Each row below holds a small network's activations on one input, seen along a few directions.
In each table, some parts of the input vary, and every possible input appears once, in random order.
A made-up example of a description, with smaller parts first: one of 6 places along a line, together with either a single point or one of 11 places around a ring or (one of 3 separate values, together with one of 8 places around a ring).
Shared parts are said once, and a part with two or three values counts as separate values.

Other details of the inputs vary at random and push rows far along two fixed directions, the same in every table; ignore that.

A family of inputs:
R1: [-19   9 -53  24   8   0  17  16  45 -17 -27  -8 -31   3  -5]
R2: [ 15 -17 -10  -1 -19 -16 -32 -14 -14  -1  -7 -22  15  26 -25]
R3: [ 26  -1 -12 -16 -14 -17 -30 -17 -23  11 -18 -35   1   8   7]
R4: [-17  23  27   6  -6  13  -4  14   3 -20  26  21  18 -29  36]
R5: [ 34 -27 -20  -8  -4  -2 -32 -25 -15  -2 -12 -15  -5  -8   2]
R6: [-32  -7  37  10  30  -3  33   5   9  16  29  23  33 -39  22]
R7: [ 13 -32  -3 -12  22 -33   6 -27 -17  48 -16 -34  15  -1  -7]
R8: [ 30 -14 -10 -29  -9   4  -3 -13 -12  22  -6 -27 -19  23 -21]
R9: [-31  40 -35   8  17 -12  -8  32  32  -4 -33 -30 -17  -3 -14]
R10: [ 30 -21   7 -12  -8  13  -1 -11  -9  -2  20   8  -4  -8   8]
R11: [-31  31 -27  -5  19  -3   6  33  41  -3 -35 -28 -31   7 -23]
R12: [ 11   2  20  -1 -10  -6 -21  -4 -28  -2  10  16  14   8 -12]
R13: [ 18 -17 -17   1 -24 -18 -32 -23 -17  -4 -13 -21  10  17  -1]
R14: [-10  26 -47   7  17   2  19  22  39  -2 -33 -22 -40  -6   2]
R15: [ 14   2  12   1 -16  -8 -21 -13 -31  -5   4  17  10   0  13]
R16: [-31   2  36  20  28 -10  41   1  -4  16  20  41  28 -26  18]
R17: [-20  23  50   0  -2  21  20  22  -2 -15  28  43   7   2   3]
R18: [-24  18  32   8 -13  36  40  20  15 -13  39  31   9   7  15]
R19: [-19  21 -51  27  21  -5  -2  11  23 -18 -42   8 -32 -13   1]
R20: [-51  -6 -38  34  38 -32  27   7  42  14 -31 -13   2 -12 -12]
R21: [ 20 -13   2   7 -21  10  -3 -19 -17  -9   4   0  16   8  22]
R22: [ 37  -8 -18 -13  -8  -2 -16 -22 -22  11 -22 -31  -5   6  12]
R23: [ 17 -20  14 -21  -7  18  -3  -7  -7   4  25   7  -6   3 -12]
R24: [-21  23  35   4  -1  15  -4  24   6 -17  32  20  23 -20  11]
R25: [ 10 -15  29 -23  -7   8 -15   0  -7  -3  18   1   4   5 -17]
R26: [ 31 -13   6  -2  -9   7   7 -13 -22  -1  12  24 -10   5   5]
R27: [ 29 -25  -4 -16  -8   1 -10 -21 -23  11   2   9 -20  24 -30]
R28: [-26  16  38   3 -12  21  22  23  14 -18  25  19  16  13   4]
Description of these inputs: one of 4 separate values, together with either a single point or one of 6 places around a ring.
Q: The inputs of R10 and R26 match in every part but the choice among 4 separate values. If R6 is changed in the same way as R10 into R26, which row does it become?
A: R16
Q: Which other rows does R22 become when the choice among 4 separate values takes its other values? List them by row number.
A: R5, R19, R21

A family of inputs:
R29: [-20  26  36   5   3  28  27  27   8 -12  38  43   3 -13  10]
R30: [ 24 -33 -11 -12  -9  -1 -18 -24 -11   2  -9 -13  -5  15 -15]
R31: [-25  14 -22  -1   9 -10  -4  18  28  -4 -21 -16 -20   4 -19]
R32: [ 21 -13 -25   4  -8 -16 -20 -15 -10  -3 -26 -16  -7  14  -8]
R33: [ 12 -18 -22   0  -6 -10 -16 -18  -8   0 -24 -11 -10  21 -19]
R34: [-47  17  -6  20  29 -16  12  19  28   1 -11   1   8 -23   2]
R35: [-22  26  38   4   3  30  25  20   5 -17  25  40   5 -15  24]
R36: [-18   8 -23   4   7  -7 -13  17  23  -6 -12  -8 -15   7 -33]
R37: [ 15 -25 -22 -13  -3 -10  -8 -14   4   9 -12 -21 -17  14 -19]
R38: [ 22 -14  29 -14 -21   2   6 -16 -27  10  20   6  12  20   4]
R39: [ 25 -25  26 -13 -18  13   0 -14 -21   4  35  12  13  11  -7]
R40: [-27  36 -28  27   4   1   7  19  21 -16 -16   4  -8 -14  21]
R41: [ 22 -12 -19 -17   8  -7  -8 -10  -6  18 -19 -24 -19   8 -19]
R42: [ 32 -20  25  -9 -20  10  -5 -17 -24  -4  21   5  19   2  18]
R43: [-27  31 -47  16  11 -12 -20  20  30 -15 -33 -21 -18 -13  -1]
R44: [ 31 -13  17  -7 -24  10 -11 -21 -29   1  23   1  20  -4  27]
R45: [-24  26  33  16  -5  23  32  24   7 -13  36  39  13  -1  13]
R46: [ -2   9  25 -10  -1  12  16   8  -2   0  18  19  -5  -4   8]
R47: [ 24  -6 -31  -5  -3 -12 -30 -16 -14   3 -20 -15 -16  -4  -2]
R48: [-38  13 -12  20  36 -12  19  16  26   4 -12  13  -6 -29   5]
R49: [-21  32  35   8   1  24  43  22   6  -1  25  20  17  -6  30]
R50: [ 35 -19 -11 -12  -6  -9 -26 -18 -20   0 -14 -10  -9   5  -9]
R51: [ 15 -34 -10   1   6 -32  -8 -32 -22  25 -14 -12  14   6 -13]
R52: [ 17 -35  29  -5  -1  -7   7 -27 -26  21  24   6  32  -8  12]
R53: [-15  14 -21  -2  13  -7  -2  15  22   5 -23 -28 -12   3 -15]
R54: [ -4  15  24   2  -9   8  -4  12  -3 -15  12   8  17  -6  17]
R55: [ 16 -13  36 -16 -19   9 -15 -13 -27  -2  18   5  21  13   0]
R56: [-23  12 -44   8  23  -1  15  19  42   2 -29 -25 -27  -5 -11]
Q: What is each input in this table made of?
A: one of 4 separate values, together with either a single point or one of 6 places along a line
Q: The inputs of R39 and R45 match in every part but the choice among 4 separate values. If R30 is changed in the same way as R39 into R45, which row does it become?
A: R33
Q: Which other rows does R35 become when the place on the line of 6 takes its other values? List them by row number.
A: R29, R41, R46, R47, R50
Q: Which other rows does R49 become when the choice among 4 separate values takes its other values? List them by row number.
A: R41, R53, R56
